Each row below holds a small network's activations on one input, seen along a few directions.
In each table, some parts of the input vary, and every possible input appears once, in random order.
A made-up example of a description, with smaller parts first: one of 4 places along a line, together with either a single point or one of 9 places along a line or (one of 3 separate values, together with one of 8 places around a ring).
Shared parts are said once, and a part with two or three values counts as separate values.
In the rows, zero is written as 128.

Other details of the inputs vary at random and push rows far along two fixed directions, the same in every table; ignore that.

Table:
row 1: [160 146 146 126 120 133 126 137 115 151 120 113 106 152]
row 2: [117 133  93 112 153 146 105 111 142 115 127 132 142  95]
row 3: [ 98 121 102 137 145 143 114 127 152 117 140 139 148  95]
row 4: [138 134 157 145 120 128 141 155 127 155 133 114 120 144]
row 5: [119 123  88 111 150 148 112 115 137 111 134 138 132  93]
row 6: [139 140 153 152 120 127 131 154 125 154 132 118 114 153]
row 7: [117 128  94 118 156 149 100 108 137 116 132 140 140 103]
row 8: [104  86 127  99  84  28 143  23  91  27 102 169 185 140]
row 9: [139 141 158 145 122 124 138 157 132 153 129 113 115 148]
row 10: [ 93 118  97 140 148 146 120 128 144 114 141 140 141  98]
row 11: [144 129 145 151 117 131 141 152 128 138 137  99 119 173]
row 12: [ 96 122 103 144 155 141 106 124 147 119 143 144 147 105]
row 13: [135 130 150 143 118 126 143 156 127 156 132 115 110 146]
row 14: [139 143 155 145 122 127 137 156 130 152 132 121 116 153]
row 15: [114 122  87 110 148 149 111 111 137 119 130 132 136  94]
row 16: [ 94 114  98 132 145 143 117 134 146 116 141 140 143  95]
row 17: [159 141 150 118 120 135 135 139 116 153 121 109 111 144]
row 18: [157 137 144 120 118 136 137 142 117 153 116 114 107 146]
row 19: [119  97 197 128  56   6 177  77  83  84  95 168 151 166]
row 20: [161 143 150 116 116 137 134 139 122 149 119 109 106 145]
row 21: [140 131 151 144 121 127 144 161 128 148 136 120 106 145]
row 22: [114 120  89 105 146 152 111 117 136 113 129 134 135  93]
row 23: [113 124  89 113 149 155 114 111 134 111 130 135 133  96]
row 24: [161 149 148 118 122 134 131 138 120 149 120 115 108 153]
Description of these inputs: one of 2 separate values, together with either a single point or one of 11 places along a line.
- The inputs of row 10 and row 23 match in every part but the choice among 2 separate values. If row 11 is changed in the same way as row 10 into row 23, which row does it become? => row 8

Table:
row 25: [131 127 128 124 130 130 132 129 125 131 128 127 119 125]
row 26: [134 134 132 126 133 127 123 129 129 132 128 130 124 127]
row 27: [136 132 125 123 127 132 126 129 130 125 127 123 128 135]
row 28: [131 124 130 122 124 128 132 131 131 137 126 116 133 122]
row 29: [132 136 131 127 128 129 126 127 129 132 126 127 126 126]
row 30: [126 126 134 131 127 131 136 136 134 128 132 126 126 126]
row 31: [134 130 126 127 131 130 126 126 126 126 131 122 124 134]
row 32: [134 127 129 119 129 129 129 133 128 129 129 129 121 127]
row 33: [130 128 127 124 124 134 132 130 125 131 123 126 123 125]
row 34: [126 127 127 134 127 129 129 133 132 127 132 124 128 138]
row 35: [134 129 126 128 132 131 127 125 125 127 129 123 124 135]
row 36: [125 134 136 135 131 127 128 136 132 131 131 129 131 128]
row 37: [134 128 129 121 129 129 129 132 127 129 130 127 120 125]
row 38: [126 129 128 135 128 129 130 134 132 126 133 124 130 137]
row 39: [136 130 127 126 132 130 125 128 127 126 130 123 125 135]
row 40: [132 128 128 123 129 129 130 130 126 130 131 126 119 125]
row 41: [129 134 131 128 126 133 126 128 126 136 123 130 128 129]
row 42: [132 131 127 123 125 131 132 130 128 129 127 124 122 124]
row 43: [124 131 131 135 129 125 126 135 130 134 129 131 127 130]
row 44: [131 131 134 126 127 126 125 128 132 140 125 119 137 124]
row 45: [123 104 189 122  65  13 162  72  83  82  97 166 148 161]
row 46: [133 127 126 128 131 133 125 126 123 129 128 124 125 135]
row 47: [128 122 128 133 127 130 134 134 125 135 130 128 125 126]
row 48: [137 129 126 124 131 130 124 129 128 126 130 125 125 136]
row 49: [134 136 131 125 128 129 125 129 130 131 125 128 127 127]
row 50: [136 132 125 125 128 132 126 128 129 125 127 121 128 134]
row 51: [133 131 125 128 129 133 128 126 127 127 126 121 127 134]
row 52: [134 133 126 127 127 132 127 126 127 126 128 120 127 134]
row 53: [ 86 108  80 128 146 126 108  95 143  87 136 153 163  92]
row 54: [124 133 134 134 130 126 128 136 132 132 130 130 129 129]
row 55: [131 131 132 128 131 130 124 127 125 135 126 131 124 128]
row 56: [125 122 129 132 125 129 131 137 128 132 129 128 122 126]
row 57: [134 136 131 123 128 129 124 130 132 131 125 130 127 128]
row 58: [126 129 132 137 128 127 125 133 127 136 130 130 127 127]
row 59: [129 125 128 123 127 133 131 130 122 134 127 129 121 127]
row 60: [128 129 131 137 130 127 128 131 126 138 130 131 129 128]
row 61: [124 125 129 130 126 128 134 138 131 130 130 128 124 128]
row 62: [134 130 127 119 125 131 131 133 130 128 125 127 123 126]
row 63: [130 125 128 124 128 132 130 130 123 132 127 128 120 126]
row 64: [131 130 125 127 126 136 127 126 124 129 125 123 129 136]
row 65: [131 129 127 124 126 132 134 130 127 131 124 125 122 125]
row 66: [130 131 131 128 130 131 125 127 124 136 126 132 125 129]
row 67: [128 128 132 136 128 131 131 132 134 125 134 123 131 135]
row 68: [132 132 132 128 133 128 126 127 127 134 127 130 123 127]
row 69: [131 135 131 128 129 130 127 127 129 133 123 128 126 127]
row 70: [135 133 132 124 132 128 123 130 130 132 128 132 124 128]
row 71: [129 128 127 123 123 135 132 130 124 133 124 127 124 126]
row 72: [132 134 132 127 132 128 125 127 128 133 129 129 123 127]
row 73: [126 122 128 132 125 129 132 135 126 133 130 127 123 125]
row 74: [125 127 133 131 128 129 136 138 131 127 131 126 127 126]
row 75: [134 126 128 126 126 130 127 127 131 134 127 113 138 131]
row 76: [133 131 127 121 126 131 131 132 129 128 126 125 123 125]
row 77: [132 127 126 127 130 134 126 126 122 130 128 125 126 136]
row 78: [128 125 126 137 126 130 127 130 127 130 133 124 128 135]
row 79: [128 125 126 136 126 129 126 132 129 129 131 124 127 136]
row 80: [ 93 113  82 121 145 134 108  92 137  89 129 148 162  92]
row 81: [130 125 126 137 128 131 129 129 126 132 132 125 130 135]
row 82: [124 132 133 134 129 126 127 135 132 133 130 130 127 130]
row 83: [124 124 128 131 126 128 133 137 130 131 129 128 122 128]
row 84: [ 82 108  85 122 145 124 116 100 144  87 134 156 162  82]
row 85: [127 129 131 135 129 131 131 134 132 125 134 123 131 136]
row 86: [130 134 131 128 127 132 125 128 127 134 122 129 127 128]
row 87: [126 133 138 135 130 128 128 134 134 131 132 129 131 128]
- What do these inputs look like to the network? => one of 3 separate values, together with either a single point or one of 8 places along a line or (one of 2 separate values, together with one of 6 places along a line)
- The inputs of row 81 and row 47 match in every part but the choice among 3 separate values. If row 51 is changed in the same way as row 81 into row 47, which row does it become? => row 65
- The inputs of row 32 and row 70 match in every part but the choice among 3 separate values. If row 62 is changed in the same way as row 32 into row 70, which row does it become? => row 57
- Which other rows does row 35 become when the place on the line of 6 takes its other values? List them by row number. => row 31, row 39, row 46, row 48, row 77
- Which other rows does row 53 become when the place on the line of 8 takes its other values? List them by row number. => row 34, row 38, row 67, row 78, row 79, row 81, row 85

Table:
row 88: [125 135 122 136 137 134 117 124 132 123 131 131 134 130]
row 89: [130 128 117 119 132 139 122 120 126 128 124 124 129 121]
row 90: [132 129 119 115 136 135 122 122 128 123 127 131 122 117]
row 91: [131 131 117 121 135 137 119 120 126 131 123 128 130 121]
row 92: [119 122 116 137 131 134 128 132 132 122 136 126 131 130]
row 93: [125 124 118 131 132 134 125 127 134 122 133 119 136 128]
row 94: [125 135 121 135 136 134 116 125 133 123 131 132 134 131]
row 95: [122 122 116 134 132 134 128 129 132 121 135 121 133 128]
row 96: [127 127 120 129 134 134 123 125 135 123 133 120 138 128]
row 97: [115 124 127 135 132 130 129 136 133 133 132 135 130 113]
row 98: [132 133 119 120 137 135 119 117 126 130 126 131 127 120]
row 99: [119 122 117 138 132 134 129 131 132 121 137 126 131 129]
row 100: [116 126 127 133 134 130 128 135 132 132 132 135 130 113]
row 101: [126 123 117 131 132 134 124 128 134 122 133 119 136 129]
row 102: [127 126 119 129 133 133 122 126 135 124 132 121 138 129]
row 103: [133 127 119 113 130 133 128 125 127 121 125 130 123 121]
row 104: [118 130 127 130 133 128 125 133 136 133 129 134 131 114]
row 105: [133 128 120 113 131 134 129 124 127 121 125 129 123 120]
row 106: [130 125 119 113 127 133 132 121 126 118 124 128 127 120]
row 107: [116 125 126 133 133 129 127 136 132 133 132 136 130 114]
row 108: [130 127 115 117 128 140 125 124 128 126 124 124 128 121]
row 109: [116  96 193 122  59   6 174  70  84  78  97 173 151 151]
row 110: [117 122 118 140 133 133 126 132 133 123 136 130 131 130]
row 111: [132 131 118 117 136 133 117 121 126 128 127 133 123 119]
row 112: [117  99 184 129  68  18 165  73  86  76 103 165 150 170]
row 113: [120 132 126 129 132 128 125 132 138 132 128 133 132 113]
row 114: [129 126 117 116 127 137 127 120 127 123 124 124 129 120]
row 115: [126 131 121 130 135 134 121 125 136 124 132 124 139 129]
row 116: [132 131 120 117 136 133 119 118 125 126 127 133 124 118]
row 117: [126 130 120 130 134 133 120 126 136 125 132 124 139 129]
row 118: [117 122 119 141 134 134 127 132 133 123 137 129 131 130]
row 119: [126 133 121 133 135 133 117 125 134 125 131 129 137 130]
row 120: [181 159 196 141 104 132 156 186 119 193 121  91  78 180]
row 121: [122 122 115 134 131 134 127 130 132 121 135 121 133 129]
row 122: [177 154 195 142 105 130 155 188 115 192 123  95  78 180]
row 123: [130 128 116 119 131 138 121 120 126 129 123 125 130 122]
row 124: [132 132 118 120 136 134 118 118 125 130 125 132 128 121]
row 125: [115 123 122 142 136 133 125 131 133 124 137 132 131 131]
row 126: [190 151 185 125  98 136 159 176 108 180 117  87  74 187]
row 127: [126 133 122 133 135 134 118 124 134 124 132 128 137 129]
row 128: [117 129 128 131 134 129 127 134 134 132 131 135 131 113]
row 129: [115 123 126 134 131 130 128 137 133 133 132 136 130 114]
row 130: [116 122 125 136 130 130 129 137 135 133 132 135 130 113]
row 131: [131 131 119 120 134 135 121 117 125 129 122 129 131 121]
row 132: [118 131 128 130 134 129 126 132 136 132 130 134 131 113]
row 133: [133 129 118 115 135 134 121 123 128 124 127 131 122 118]
- The inputs of row 107 and row 100 match in every part but one. If row 110 is changed in the same way as row 107 into row 100, which row does it become? => row 118
- The inputs of row 96 and row 102 match in every part but one. If row 120 is changed in the same way as row 96 into row 102, which row does it become? => row 113
- What do these inputs look like to the network? => one of 2 separate values, together with either one of 6 places along a line or one of 8 places around a ring or one of 9 places along a line
- Which other rows does row 106 become when the place on the ring of 8 takes its other values? List them by row number. => row 89, row 90, row 98, row 105, row 114, row 116, row 131

Table:
row 134: [105 114 132 145 121 116 142 140 134 122 136 134 134 126]
row 135: [131 129 124 126 126 124 126 115 128 117 125 122 138 136]
row 136: [125 129 131 125 127 123 125 118 121 131 120 139 130 122]
row 137: [128 122 126 116 122 124 136 126 128 116 126 129 128 123]
row 138: [128 133 135 122 131 118 124 120 127 125 126 140 127 120]
row 139: [129 128 123 129 129 122 122 117 123 118 128 133 130 137]
row 140: [131 129 127 126 131 122 124 117 126 115 131 131 131 136]
row 141: [127 121 127 119 126 122 135 125 125 117 129 132 123 123]
row 142: [128 116 122 119 120 124 135 121 122 123 125 125 130 122]
row 143: [132 130 126 124 127 123 124 119 130 114 127 127 137 137]
row 144: [125 117 122 121 122 127 136 122 119 122 124 132 125 124]
row 145: [128 129 131 122 126 120 123 117 124 132 121 133 135 120]
row 146: [126 132 132 125 129 118 123 120 124 129 123 142 126 120]
row 147: [128 133 133 121 126 120 126 118 128 128 120 131 135 119]
row 148: [131 124 123 126 126 124 123 114 124 121 126 123 138 136]
row 149: [128 134 134 120 127 119 124 122 131 125 122 136 133 121]
row 150: [127 121 124 118 120 125 138 122 126 119 124 124 130 122]
row 151: [100 145  70 162 196 224  88 189 184 174 167 113 127  77]
row 152: [128 125 123 129 127 127 124 114 120 120 126 130 133 138]
row 153: [110 120 133 155 125 116 130 132 135 120 139 132 143 138]
row 154: [195 155 189 137 103 148 160 198 109 199 124  81  56 192]
- The inputs of row 139 and row 146 match in every part but one. If row 153 is changed in the same way as row 139 into row 146, which row does it become? => row 151
- What do these inputs look like to the network? => one of 3 separate values, together with either a single point or one of 6 places around a ring
